A small network was shown many inputs. Here are its activations along a few directions, one row for each input.
In each table, some parts of the input vary, and every possible input appears once, in random order.
Descriptions start from the smaller parts, as in this example, which fits no table here: line(4) and (point or ring(9) or (values(3) and ring(5))).
Shared parts are said once, and a part with two or three values counts as separate values.
In the rows, 128 means zero.

Other details of the inputs vary at random and push rows far along two fixed directions, the same in every table; ignore that.

Rows:
x1: [127 123 135 137 124 147 132 135 119 128 108 149 138]
x2: [142 140 113 126 139 121 130 110 133 149 122 142 131]
x3: [126 116 129 144 120 132 144 124 127 117 116 138 147]
x4: [128 107 100 179 168 117  83 129 170  26 186  52  92]
x5: [122 139 119 144 120 129 124 149 121 128 134 158 136]
x6: [127 132 122 137 110 116 135 140 126 125 137 144 153]
x7: [122 129 134 118 140 141 142 122 134 128 129 147 136]
x8: [104  96 180  85 121 131 103 158 107 166 119  66 103]
x9: [133 141 125 115 134 134 148 115 134 139 131 141 120]
x10: [132 155 127 125 124 141 136 114 120 127 126 141 119]
x11: [139 146 118 132 121 105 134  98 124 136 114 134 137]
x12: [131 127 111 136 130 128 131 146 138 125 145 163 141]
x13: [144 155 114 139 133 127 127 110 116 135 119 140 126]
x14: [133 148 130 123 115 119 144 104 130 124 127 132 128]
x15: [110  66 164  79 121 130 107 167 121 167 109  73 112]
Each input here is: values(3) and (point or line(4)).
The inputs of x2 and x11 match in every part but the values(3) part. If x9 is changed in the same way as x2 into x11, which row does it become? -> x14
A walk changes only the line(4) part. It starts at x13 and steps to x10. List the rest of the walk in order. -> x8, x1
Change only the values(3) part in x8. List by row number the other rows that result. -> x4, x7

Rows:
x16: [122 113 151  60 109  91  97 148 103 208 131  47  94]
x17: [141 142 100 175 144 170 175 120 152  84 120 235 166]
x18: [132 144 173  55  88 111 177  93  95 232  81 141 146]
x19: [115 107 128 158 163 159  97 149 147  59 163  92  98]
x20: [155 192  90 175 120 112 160  80 124 109 122 204 162]
x21: [151 195 111 166 148 160 164  63 130  98 112 202 137]
x22: [112 104 169  82  84 119 162 166  91 218  81 190 180]
x23: [122 118 164 108 131 175 169 144 112 167  94 204 161]
x24: [142 146  85 161 138 105  80 130 135  90 165  84  98]
x25: [126 145 179  49 100 129 182  86  94 229  66 149 134]
x26: [137 138  90 178 131 146 166 121 152  92 131 226 181]
x27: [154 188 118 129 149 151 166  58 131 132 114 188 133]
x28: [127  97  92 155 143 126  78 183 148 100 161 113 125]
x29: [122 121  98 161 129 122  82 170 139  84 167 112 119]
x30: [143 135  94 138 146  90  99 109 147 108 160  75 100]
x31: [120 114 101 175 137 109  93 158 150  60 167 107 124]
x32: [111  96 130 151 148 143 106 154 152  64 154  79 101]
x33: [110  89 126 149 134 121  99 162 149  75 158  70 116]
x34: [110  85 177  70 103 102 102 134 103 179 112  19  99]
x35: [109  89 183  67 114 121 104 130 105 173 100  25  83]
What is each input in this table made of? -> line(4) and line(5)
The inputs of x30 and x20 match in every part but the line(4) part. If x16 is changed in the same way as x30 into x20, which row does it become? -> x24
Change only the line(4) part in x35. List by row number the other rows that result. -> x17, x25, x32
